A small network was shown many inputs. Here are its activations along a few directions, one row for each input.
In each table, some parts of the input vary, and every possible input appears once, in random order.
A made-up example of a description, with smaller parts first: line(4) and (point or ring(11) or (values(2) and ring(8))).
Shared parts are said once, and a part with two or three values counts as separate values.

Other details of the inputs shift rows strongly along two fixed directions, in all tables alike. That doesn't count.

Table:
row 1: [ 28 -24  24  -5  30 -13   5 -24 -23 -29  -9  -2]
row 2: [ 21 -12   1   5  13  59  47  10  -7 -17 -39   1]
row 3: [ 19  28  37   1 -18  11  52  21  -5 -16  19 -22]
row 4: [-29  21 -12   6 -25   3 -31  14   2  34  10   8]
row 5: [ 16  10   8  -3 -10  37   2  -3  -1  -2 -24  11]
row 6: [ -6 -10   3  -4 -10  13  -3  -4   4  24  -6   5]
row 7: [-13  14 -11  21 -11  61  12  21  -1 -14 -26 -11]
row 8: [  3   3  -4   2  -6  26  15   5  -2  -5 -25  10]
row 9: [ 11 -36  16 -16  33 -43 -15 -11 -11  17  18  -8]
row 10: [-63  71  11  40 -51  15  -9  66  11  18  45 -51]
row 11: [ -5   4  -2  18 -10  58  11  15  -1  -4 -21  -1]
row 12: [ 60 -15  20 -25  13  27  33 -22  -9  -7 -34  31]
row 13: [-26  -1 -27  -9 -33 -11 -43  18  20  23  20 -14]
row 14: [-13  11  -3  27  -5  64  16  27  -2   0 -25  -3]
row 15: [ 10 -12  13 -33  16 -49 -18 -33  -7   2  17  12]
row 16: [ 63 -24  59 -24  18  11 105   5  -9 -12   2 -10]
row 17: [ 24 -34 -14 -38  16 -65   8 -49  23 -13  20  17]
row 18: [ 43 -12   0 -13   6  41  38 -11 -10 -29 -32  11]
row 19: [  0   5   9  14  18 -17 -22  -3 -20 -16   1  -5]
row 20: [ 64 -58  28  -2  57 -14  59 -31 -31 -26 -18   8]
row 21: [-39  18  18  58  12  47  -3  19 -21 -40 -29 -28]
row 22: [-54  21   2  15   4 -18 -35  12  -1  18  13 -12]
row 23: [ 41 -16   0  -9  -1  30  37  -7  -6 -37 -37  15]
row 24: [-55  43 -28  23 -14 -34 -59   9  17   0  27  -4]
row 25: [ 12   5 -24 -27 -17 -28 -42   2   8  43  34  17]
row 26: [  3 -24 -15 -38 -10 -38 -29  -9  20  46  22   2]
row 27: [  0 -28  -1 -22  23 -47  -6 -20  16   8  16   5]
row 28: [-29  -7 -14 -13   1 -53 -42 -13  23  15  34  -5]
row 29: [  8 -15  -5 -26  12 -51 -17 -33  13 -10  19  10]
row 30: [-23  10 -31  -8 -28 -16 -37  29  11  28  21  -2]
row 31: [ 10 -15  20   8  33  -8   8   0 -26 -15  -9   0]
row 32: [  9  -1 -22 -30 -21 -26 -44  -1  11  40  35  10]
row 33: [-11  28   2  29 -20  50   3   1  -9 -17 -32  11]
row 34: [  0  -6  -7 -32 -17 -20 -44  -1  18  56  25   4]
row 35: [ 22  -6  22 -14  28 -17  17 -29 -19 -23 -14  20]
row 36: [-45  27  -4   4   3 -34 -39  12  -8  22  23   2]
row 37: [  4   1 -31 -32  -9 -29 -30  15   6  48  32   8]
row 38: [-52  34 -18  57   3  34  27  16   8 -47 -29  -3]
row 39: [-25  18  -8   1 -17  14 -35  23  13  46   6  -4]
row 40: [ 28 -36   1 -41  32 -62   7 -31   7   5  18  24]
row 41: [ 27 -33  16 -20  -1  17  20 -27   0   5 -18  14]
row 42: [ 17 -47 -11 -36  20 -60  14 -43  27  -3  19  11]
row 43: [ 27 -24  -1   0  25 -54 -15 -23 -15   4  24  -4]
row 44: [-59  41 -43  26 -18 -39 -45   5  28  -3  27  -4]
row 45: [  2  -7 -28 -33 -31 -38 -46   0  18  22  30  -1]
row 46: [-11  29  -8  26 -19  46   3   7  -2 -26 -36   3]
row 47: [ 38 -20   2 -20  11  19  28   1  -9  12 -10  25]
row 48: [-67  30  -6  15 -11 -25 -58  12   3  20  25 -17]
row 49: [ 16 -26  -2  -8  -1  25  26   7   4 -10 -24  -2]
row 50: [ 68 -24   3 -27  19  27  51 -20 -14 -25 -33  25]
row 51: [ 49 -29  11 -26   3  19  35 -34  -3 -28 -34  17]
row 52: [ -7 -28 -17 -17  18 -51   7 -23  27   5  18   5]
row 53: [ 17 -17   9  23  23 -10   5 -19 -20 -26  -2 -15]
row 54: [-21  11  -2  24 -19  53   7   8   5 -19 -35 -10]
row 55: [-40  54  -2  49 -20  79  -2  44  -7  -2 -37  -1]
row 56: [ 13  42  33  14 -18  16  52  31  -8 -16  16 -17]
row 57: [-28   2   4  57  12  18  -5   8 -15 -21  -7 -33]
row 58: [-32  36  -1  38 -32  58 -11   7  -4 -18 -28  -2]
row 59: [-22  61  32  44 -21  49  58  60 -12 -17   4 -28]
row 60: [  0 -32  -3   3  24 -57 -27  -8  -4  32  37 -20]
Description of these inputs: ring(5) and (point or line(5) or ring(6)).
Question: The inputs of row 39 and row 55 match in every part but the ring(5) part. If row 14 is changed in the same way as row 39 into row 55, which row does it become?
Answer: row 47
Question: Change only the line(5) part in row 20. List by row number the other rows that result.
Answer: row 31, row 36, row 38, row 40

Table:
row 61: [  25  -51  -17  -75   13 -101  -53  -39   18   65   52   23]
row 62: [ 28   3  19  20  15  44  64 -11 -15 -66 -45   8]
row 63: [-61  38 -20  45 -18  14 -15  29  14 -10   4 -22]
row 64: [-76  55 -19  45 -24  12 -30  34  13  -3   9 -19]
row 65: [ 68 -67  33 -34  48 -18  60 -35 -15 -12 -12  11]
row 66: [-36  40  -8  30 -15  -7 -42  26  -9   7  22 -19]
row 67: [ 29 -28   4 -37  16 -30  -8 -35  -1  11   1  24]
row 68: [ 23  -2  41  23  27  50  59  -7 -28 -48 -46   4]
row 69: [ 15 -13  29  10  27  20  39  -5 -17 -22 -23   0]
row 70: [ 31 -20  -2 -16  12  -8  -1 -25  -8 -11 -11  17]
row 71: [-44  68  -6  53 -48 100  23  57   5 -21 -33 -16]
row 72: [-53  24 -24  12 -24 -52 -79  27  11  47  60 -31]
row 73: [ 93 -51  35 -58  14  13  66 -18 -12  15 -11  22]
row 74: [  32  -46  -17  -72    2 -113  -34  -32   25   49   69    6]
row 75: [ 18 -36  -4 -13  21  -6   8 -22   2  -2 -13  10]
row 76: [ 19   4  28  17  17  47  67 -13 -12 -60 -48  11]
row 77: [-49  56 -22  43 -50  86 -21  51   5   8 -28 -10]
row 78: [ -63   23  -49    6  -33  -52 -104   18   23   52   53  -19]
Question: Describe the family of inputs behind these rows.
Answer: values(3) and (point or ring(5))
Question: The inputs of row 64 and row 61 match in every part but the values(3) part. If row 63 is changed in the same way as row 64 into row 61, which row does it become?
Answer: row 75
Question: Change only the values(3) part in row 67. List by row number the other rows that result.
Answer: row 68, row 76

Table:
row 79: [-11  11 -22 -38 -27 -47 -29  -5  32  43  40  15]
row 80: [ 67 -94  -2 -41  51 -25  42 -55   0 -16 -24  21]
row 81: [-28  30  10   4 -14 -56   5  26  14  12  62 -32]
row 82: [ 48  -4  13 -28   4  16  58 -17   0 -35 -24  27]
row 83: [ 46 -25  21  13  38  31  39 -48 -30 -73 -60  23]
row 84: [ -5  -8 -39 -32 -31 -40 -23  10  36  44  45  -4]
row 85: [ -1  -7 -13 -26 -22   0  11   3  30   9   6   1]
row 86: [-42 -13 -30   2  -1 -28 -54  -8  19  17  10  -7]
row 87: [-1 -9  4 -3 -9 31 -6 17 -3 27 -9 -6]
row 88: [-62  47 -22  68 -33  81 -26  65  -4  15 -16 -33]
row 89: [-24  -4 -12  17  17  -1 -19 -22   1 -13 -20  14]
row 90: [ 40 -33  11 -51   9 -31 -12 -19  -4  55  18  24]
row 91: [  9  40  34  60  -8 114  38  21 -42 -56 -71  -4]
row 92: [ 73 -17  22 -39   5   6  57 -35  -4 -38 -20  27]
row 93: [-72  59  12  49 -22 -19 -45  65  -9  39  58 -55]
row 94: [-46  42  -5  72  11  72   7  10 -20 -73 -64  -1]
row 95: [-43   8   6  26  22 -67 -28   4  -2  -1  46 -33]
row 96: [ 51 -23  11 -54   8 -37 -16 -13 -14  43  22  23]
Question: Describe the family of inputs behind these rows.
Answer: values(3) and (point or line(5))
Question: A walk changes only the line(5) part. It starts at row 80 and steps to row 86. List the rest of the walk in order.
Answer: row 89, row 94, row 83
